Each row below holds a small network's activations on one input, seen along a few directions.
In each table, some parts of the input vary, and every possible input appears once, in random order.
A made-up example of a description, with smaller parts first: ring(8) and (point or ring(11) or (values(2) and line(6))).
Shared parts are said once, and a part with two or three values counts as separate values.
In the rows, 128 means zero.

Other details of the inputs vary at random and push rows far along two fixed directions, the same in every table; ignore that.

Table:
R1: [133  90 131 203 132 127 156 136  80 160 143 156 134 123]
R2: [110 161 162 164  93 140 176 129 119  89 116  87 173 131]
R3: [117 177 148 169 104 144 169 128  94  77 128 102 156 137]
R4: [151  95 109  91 144 121 112 132 138 136 139 157  99 133]
R5: [133  92 127 141 130 124  94 150 127 156 119 151 125 113]
R6: [131 122 127  87 149 106  99 150 136 151 131 168 104 123]
R7: [154  93 126  81 158 117 101 113 126 159 115 128 112  81]
R8: [103 195 147 172 107 152 152 137  93  95 120  96 142 141]
R9: [118 177 112  58 118 109  90  90 183  87 115  86 113 147]
R10: [141 107 153 179 150 148 148 136  52 184 140 138 126  83]
R11: [130  93 139 207 128 124 149 149 106 182 136 144 151 115]
R12: [107 166 132 188 104 151 158 102 119  90 123  84 168 133]
R13: [138 105  97  94 148 136  98 130 137 142 136 161 100 130]
R14: [103 185 128 181 110 152 162 106  96  95 132  97 151 142]
R15: [133  98 143 119 134 115 127 147 113 156 130 170 120 123]
R16: [141  72 121 147 134 109 123 119 137 145 130 149 128 116]
R17: [124 157 114 109 118 151 125 108 157  81 122  92 141 140]
R18: [129 158 121  48 115 108 107 101 182  54 113 100 128 131]
R19: [134 107 115 134 144 138 112 150 116 164 133 152  97 134]
R20: [139 119 116  84 153 118 109 147 145 157 139 156  97 136]
R21: [136 103 124  93 137 104  96 148 155 149 125 154 123 112]
R22: [126 177 126  31 123 120 126 106 168  84 128 102 108 161]
R23: [129 120 118  94 152  98 106 131 139 163 138 159 100 132]
R24: [129  95 133 126 139 106 133 128 116 167 137 160 115 133]
R25: [108 160 155 174  96 133 183 109 123 101 123  79 168 140]
R26: [143  94 109 102 138 128  89 138 156 153 125 139 106 129]
R27: [118 168 110  51 119 123  90  99 180  60 111 103 130 130]
R28: [130 110 107  95 143 123  88 132 129 134 127 172 107 117]
R29: [118 156 153 165  98 154 186 125 127  97 124  77 166 144]
R30: [106 188 122 111 122 124 122 107 131 102 126  98 112 151]
R31: [146  68 134 201 128 147 157 148 108 150 134 139 147 117]
R32: [139  90 137 197 130 144 152 166 110 177 138 139 149 119]
Description of these inputs: values(2) and (point or (values(3) and ring(5))).
Changing only the values(2) part turns R15 into R2. The same change can be made to R10. Which row results? -> R7
Change only the values(2) part in R25. List by row number the other rows that result. -> R24
Change only the values(2) part in R11. List by row number the other rows that result. -> R23

Table:
R33: [141  64 115  81 128  81  83 138 181 156 122 172 112 127]
R34: [126 157 140 115 116 137 139  80 121  97 120  75 141 119]
R35: [114 163 156 174 127 139 181 123  73 141 132 101 130 127]
R36: [116 196 127 142 126 144 141 125 104  83 133 106 136 131]
R37: [141  41 138 205 128 157 143 176 101 179 127 170 151 105]
R38: [102 184 145 149 102 122 148 137 124 103 132 106 141 167]
R39: [106 154 120 182 114 141 137 119 106 124 133 123 134 158]
R40: [123 156 131 122 121 120 164  99 144  81 128  93 154 132]
R41: [134  72 136 204 139 161 142 188  79 192 136 185 129 122]
R42: [119 162 144 185 124 154 165 116  58 144 131 103 135 123]
R43: [154  56 120 187 153 130 120 155 141 210 132 143 148  91]
R44: [161  52 110  49 140  97  87 144 184 155 126 171 100 128]
R45: [134 173 101  11 131 105  81  86 195  44 116  98 116 122]
R46: [124 145 132 136 106 143 171 114 150  85 126  83 147 151]
R47: [ 96 162 145 195 110 148 147 154  97 122 125 125 153 147]
R48: [143  73 112 154 141 125 126 116 116 149 139 155 140 104]
R49: [133  76 132 208 153 128 162 156  73 195 156 187 126 113]
R50: [121 158 157 127 118 127 167  92 124 100 119  72 144 122]
R51: [115 161 100  62 104 112  96  76 193  67 114  93 124 152]
R52: [125 166 150 127 116 142 134 103 116  86 113  71 141 107]
R53: [128 153 125 137 105 157 139 124 143  71 118  83 145 136]
R54: [124  81 104  99 151  93  90 134 151 173 137 184  84 146]
R55: [145  81 105  77 157 114 102 138 153 166 140 179  75 146]
R56: [116 178 134 193 134 155 155 146 112 152 146  85 156 134]
R57: [124 154 153 183 107 153 176 159  98 126 141 118 142 157]
R58: [160  64 113  42 153  76  84 130 176 150 129 180 109 108]
R59: [114 203 120  40 131 121 108 115 156  75 128 119 118 136]
R60: [125 154 127 170 123 164 142 149 101 112 130 117 126 146]
R61: [131  74 116 170 123 125 100 141 135 144 118 155 130 111]
R62: [141  79 111 174 156 131 124 139  83 188 151 191 117 112]
R63: [129 180  96  34 127 133  98  95 173  82 129 110  90 169]
R64: [117 164 144 136 113 141 151 122 129  79 119  99 173 116]
R65: [120 165 159 104 115 138 137 111 127  94 107  81 150 108]
R66: [138 101 125  61 159 110  83 143 119 179 121 172  86  99]
R67: [132  91  93  81 154 100  50 141 153 155 125 185  77 133]
R68: [121 168 167 166 116 135 174 141  71 142 131 104 140 126]
R69: [160  64 134  34 152  80  81 121 161 169 119 160  95  99]
R70: [135 110 135 160 149 136 119 148  68 176 127 147 107  98]
R71: [119 169 153 178 117 134 177 147  87 122 147 125 153 136]
R72: [115 155 108  41 113  92 104  84 211  71 113  98 115 155]
R73: [129 142 115 119 107 150 139 102 150  84 126  88 140 148]
R74: [123  75 129 159 119 124 109 151 139 154 116 163 143 112]
Changing only one part turns R38 into R33. The same change can be made to R55. Which row results? -> R46
Describe the family of inputs behind these rows. -> values(2) and (point or (line(4) and ring(5)))
Start at R47 and move only the line(4) part, one step at a time. The first step leads to R41. Which rows follow, in order? -> R59, R66
Change only the values(2) part in R56. List by row number the other rows that result. -> R43
Start at R51 and move only the ring(5) part, one step at a time. The first step leads to R61. Which rows follow, in order? -> R74, R33, R72
